Each row below holds a small network's activations on one input, seen along a few directions.
Each table varies a few parts of the input and shows all the possible inputs, shuffled.
Descriptions start from the smaller parts, as in this example, which fits no table here: one of 3 separate values, together with either a single point or one of 11 places around a ring or (one of 5 places around a ring, together with one of 6 places along a line).
Shared parts are said once, and a part with two or three values counts as separate values.
In the rows, 128 means zero.

Rows:
x1: [166 138 144 151  79 167 176 111  17  84 115]
x2: [115 119 111 125 117 102 102 157 134 170 139]
x3: [103 130 134 120 119 118 133 159 136 122 171]
x4: [139 131 139 117 144  78 112 139 161 151  74]
x5: [181  96 150 145  97 194 163  72  44  77 118]
x6: [135 114 137 130 146 128 128 122 170 131 137]
x7: [178 126 157 148  94 166 181  81  33  75  98]
x8: [149 106 125 119 145 107 107 120 165 153 117]
x9: [122 142 122 133 133  79 118 158 136 163 107]
x10: [108 144  87 139 112 215 110  71  95 129 121]
x11: [112  97 118 118 135 142 127 147 159 107 164]
x12: [146 111 137 150  70 185 158 105  14  92 146]
x13: [119 103 123 112 151 143 121 151 156  90 175]
x14: [103 121 117 127 120 107 117 152 133 163 149]
x15: [153  81 124 142  90 210 156  95  36  78 138]
x16: [112 152 140 133 131  94 143 157 139 118 144]
x17: [ 91 172 103 143  99 190 112  80  73 140 124]
x18: [135 107 133 128 144 114 119 118 168 145 126]
x19: [122 155 147 118 147  96 143 156 135 100 158]
x20: [135 142 142 126 148 102 152 134 158 131 111]
x21: [115 141 130 129 134  75 102 162 140 162  90]
x22: [120 201 106 148 101 174 128  86  78 136  98]
x23: [139 103 135 121 142 104  89 127 173 151 100]
x24: [101 130 126 124 124 122 132 160 136 145 155]
x25: [110  89 106 120 138 133 117 144 156 145 137]
x26: [122 147 124 126 132  87 134 157 136 155 119]
x27: [145 120 149 113 161 124 127 125 163  93 161]
x28: [134 190 120 145 114 176 136  60  98 127  78]
x29: [134 135 137 123 146  88 142 130 155 145 100]
x30: [111 152 132 138 137  98 142 157 138 142 128]
x31: [123  89  97 123 133 124 102 146 158 149 130]
x32: [135 143 149 121 144  94 150 130 156 109 131]
x33: [145 131 134 119 142  81 126 132 156 153  93]
x34: [110 137 140 114 135 119 127 163 134 104 182]
x35: [110  96 110 122 140 146 126 147 159 130 148]
x36: [108 118 119 121 118  97  86 161 139 169 123]
x37: [140 115 142 120 145 122 132 119 167 109 154]
x38: [136 161 113 141 118 200 116  47 105 129 103]
x39: [115  88 107 114 138 121  85 151 160 154 115]
x40: [142 149 155 115 160  95 145 134 153  91 142]
Q: Changing only one part turns x3 into x37. The same change can be made to x14. Which row results?
A: x18
Q: What do these inputs look like to the network?
A: one of 5 places around a ring, together with either one of 2 separate values or one of 6 places along a line
Q: Change only the place on the line of 6 in x11. List by row number the other rows that result.
A: x13, x25, x31, x35, x39
Q: Which other rows agree with x19 in the place on the ring of 5? List them by row number.
A: x1, x9, x16, x21, x22, x26, x30

Rows:
x41: [124 114 148 109 152  68 131 173 177 135 134]
x42: [112 124 103 130 130 124 113 129 151 168 113]
x43: [141 161 136 156  74 187 152  75  17 109  95]
x44: [155 121 156 142 102 162 180 112  61  74 152]
x45: [106 112 132 109 153  92 118 171 186 133 153]
x46: [131 130 144 117 144  79 118 156 161 142 128]
x47: [127 132 131 117 149  87 115 160 162 137 132]
x48: [110 117 129 115 148  95 110 163 179 133 152]
x49: [110 142 118 125 138 119 112 128 156 154 127]
x50: [129 140 124 117 146  96 117 143 155 141 122]
x51: [124 121 132 115 152  80 121 169 172 129 136]
x52: [121 148 115 132 135 109 129 130 147 156 100]
x53: [155 105 122 140 112 198 131  69  91 102 115]
x54: [150 124 142 142 107 171 178 115  62  69 156]
x55: [113 128 128 116 145 103 104 154 169 140 147]
x56: [119 117 112 115 140 112 102 142 160 153 136]
x57: [120 116 135 110 157  76 129 177 178 130 138]
x58: [117 109 120 115 143 103 100 160 167 148 145]
x59: [115 123 110 124 137 119 108 133 154 163 125]
x60: [122 160 118 156  75 212 138  72  24 107 113]
x61: [127 140 111 155  73 212 134  77  21 115 112]
x62: [136 119 138 141 103 187 167 109  68  72 172]
x63: [164 129 133 142 117 182 146  70  87  91 101]
x64: [114  98 121 113 146  96 106 168 176 141 150]
x65: [168 126 147 142 113 173 148  67  86  96  97]
x66: [125 146 122 126 142 103 123 134 149 151 112]
x67: [107 144 111 131 131 124 117 124 154 160 115]
x68: [150 124 129 141 114 197 135  63  94  94 116]
x69: [114 136 120 116 142 112 106 137 162 145 138]
x70: [125 145 128 132 131 100 131 126 145 161  96]
x71: [133 138 137 117 141  88 119 139 154 147 119]
x72: [129 143 135 126 137  94 126 130 147 156 108]
x73: [128 119 145 115 147  72 123 165 170 134 132]
x74: [141  99 130 141 101 187 162 114  65  80 171]
x75: [136 164 122 156  79 197 150  79  17 103  98]
x76: [110  93 124 108 151  92 113 176 183 141 151]
Q: Changing only one part turns x52 into x67. The same change can be made to x50. Which row results?
A: x69
Q: What do these inputs look like to the network?
A: one of 4 places along a line, together with either one of 3 separate values or one of 6 places along a line
Q: Change only the place on the line of 6 in x64. List by row number the other rows that result.
A: x42, x56, x58, x59, x76
Q: Change only the choice among 3 separate values in x53. List by row number the other rows that result.
A: x61, x74
Q: A walk changes only the place on the line of 4. It starts at x64 and steps to x48. List the rest of the walk in order.
A: x51, x73

Rows:
x77: [141 149 131 144 108 136 111  90 103 148  78]
x78: [114 153 131 135 115 123 160 137  90 113 135]
x79: [113 160 129 144  97 122 133 149  72 127 120]
x80: [149  67 166 114 128  58 142 174 146 158 154]
x81: [117  96 134 112 177  70 138 183 228 118 116]
x82: [157 137 139 132 127 142 146  82 132 125 103]
x83: [132 128 102 100 162  66  76 175 170 158  85]
x84: [145  90 118 130 136 174 128 117 126  89 162]
x85: [112 108 112 128 114 178 111 118 104 128 138]
x86: [130 148 137 131 116 127 169 139 102 104 146]
x87: [114 101 108 130 117 171 124 112 111 116 146]
x88: [141 142 133 136 126 138 137  80 121 133  92]
x89: [172 130 143 136 145 142 141  86 134 106 109]
x90: [ 71 151  81 126 153  89 105 156 214 222 145]
x91: [111 159 135 133 111 130 147 144  83 125 126]
x92: [131  97 114 126 118 174 133 113 123 108 157]
x93: [114 109 105 138  99 169  97 123  93 130 132]
x94: [113 146 163  95 157  81  73 153 191 119 181]
x95: [145 141 141 135 135 127 164 142 104  85 151]
x96: [139 148 137 134 122 144 125  86 113 146  84]
Q: What do these inputs look like to the network?
A: either one of 5 separate values or (one of 3 separate values, together with one of 5 places along a line)
Q: A walk changes only the place on the line of 5. It starts at x79 and steps to x91. List the rest of the walk in order.
A: x78, x86, x95

Rows:
x97: [145 146 163 140  94  96 151 120  73 156  78]
x98: [110 116 118  96 162  58  37 195 208 174 107]
x99: [117 106 107 130 100 150 146 137  78 124 112]
x100: [116  77 109 141  85 179 116 126  81 129 174]
x101: [ 99 136 112 139 106 190 106 108 107 105 190]
x102: [152 140 121 144 106 116 149 134  68 142  94]
x103: [143  86 179 129 158  69 205 215 168  44 189]
x104: [142 111 114 128 129 171 138  90 122  99  97]
x105: [ 88 141  92 126 163  83 131 140 232 212 127]
x106: [177 144 128 142 135 137 141  86 112 116  80]
x107: [129 207 166 138 114 106 140  99 100 131  94]
x108: [101 154 119 130 123 179 123 115 102 109 158]
x109: [ 98 130 100 115 159  72  99 156 225 202 121]
x110: [118  94 116 132 102 168 134 133  76 133 142]
x111: [144  99 123 129 131 190 127  88 119 108 128]
x112: [168 150 170 138 122 115 142  69 118 129  63]
x113: [163  81 190  78 165  60 154 190 165  65 221]
x114: [136 201 124 142 127 126 138 114  95 118 111]
x115: [100 166 111 128 120 160 135 117 105 100 128]
x116: [142  82 115 138 114 202 110  82 124 105 160]
x117: [101 120 111 107 171  62  65 173 210 188 114]
Q: What do these inputs look like to the network?
A: either one of 2 separate values or one of 4 places along a line or (one of 3 separate values, together with one of 5 places along a line)
Q: List by row number the other inputs of the same sort as x103.
A: x113

Rows:
x118: [106  98 117 126 102 177 135 153  78  85 201]
x119: [156 156 172 131 136  94 179 139 113  80 134]
x120: [126  92 128 130 115 180 149 123 103  85 186]
x121: [105  74 137  91 181  54 106 215 243 127 188]
x122: [145 147 123 134 125 145 105  71 127 150  69]
x123: [172 105 161 126 134 141 149 107 117  77 137]
x124: [101 136  91 142 107 184 103  89 115 159 120]
x125: [154  82 133 129 128 171 150 114 112  80 155]
x126: [128 125  94 140 119 174 105  79 123 153  88]
x127: [131 198 135 136 130 102 134 104 121 155  66]
x128: [ 89 118  93  99 175  56  64 180 249 210 134]
x129: [161 140 182 130 123  63 185 167  97  96 122]
x130: [135 180 145 135 119  68 140 131 104 172  55]
x131: [ 82 141  81 142  96 182  87 120  88 161 137]
Q: What do these inputs look like to the network?
A: one of 2 separate values, together with either a single point or one of 6 places along a line
Q: Changing only the choice among 2 separate values turns x129 into x130. The same change can be made to x125. Which row results?
A: x126
Q: Change only the choice among 2 separate values in x131. List by row number the other rows that result.
A: x118

Rows:
x132: [129 130 119 138 104 189 125  90  82 113 156]
x133: [127 169 145 145  99 147 141 104  69 112 124]
x134: [147 129 139 137  99 150 155 105  62 124 118]
x135: [126 177 136 144 114 155 150  98  88 100 113]
x136: [135 106 136 134  97 170 119 104  74 110 122]
x137: [150 112 128 149  98 161 147 107  72 113 122]
x138: [134 114 127 133 112 177 127  98  93  98 110]
x139: [ 84 119 107 116 153  65 109 184 207 185 141]
x140: [128 138 110 138 120 196 134  84 102 102 144]
x141: [146 137 130 137 114 157 164  99  81 112 106]
x142: [113 153 101 110 158  62  64 146 196 205  76]
x143: [126 103 145  97 166  62 123 201 201 116 174]
x144: [100 110 113 104 153  64 110 213 183 148 161]
x145: [149 120 119 148 114 168 156 100  91 102 110]
x146: [143 111 155 104 179  61 111 163 217 132 141]
x147: [112 118 137 115 168  66 111 152 229 175 130]
Q: What do these inputs look like to the network?
A: either a single point or one of 5 places around a ring or (one of 2 separate values, together with one of 5 places along a line)
Q: Change only the place on the line of 5 in x133. List by row number the other rows that result.
A: x132, x134, x136, x137

Rows:
x148: [125 127 122 134 118 154 127 113 111 124 131]
x149: [134 132 131 133 120 142 138 116 107 118 126]
x150: [127 123 119 133 118 155 125 114 110 124 133]
x151: [140 136 139 134 119 132 146 118 103 115 118]
x152: [138 135 137 133 120 136 141 117 106 116 122]
x153: [122 122 117 132 117 157 123 115 111 126 134]
x154: [140 135 138 134 120 134 140 118 105 115 120]
x155: [134 130 129 133 120 146 133 114 108 117 125]
x156: [137 133 134 135 120 140 141 116 107 116 121]
x157: [130 130 127 133 119 148 132 114 110 121 127]
x158: [107  95 135  91 184  29 104 217 247 152 169]
x159: [102 138 116 105 171  40  85 176 230 198 108]
x160: [127 127 122 134 117 150 129 116 109 123 131]
Q: What do these inputs look like to the network?
A: either one of 2 separate values or one of 11 places along a line
Q: Which of the alternatives is x157?
A: one of 11 places along a line
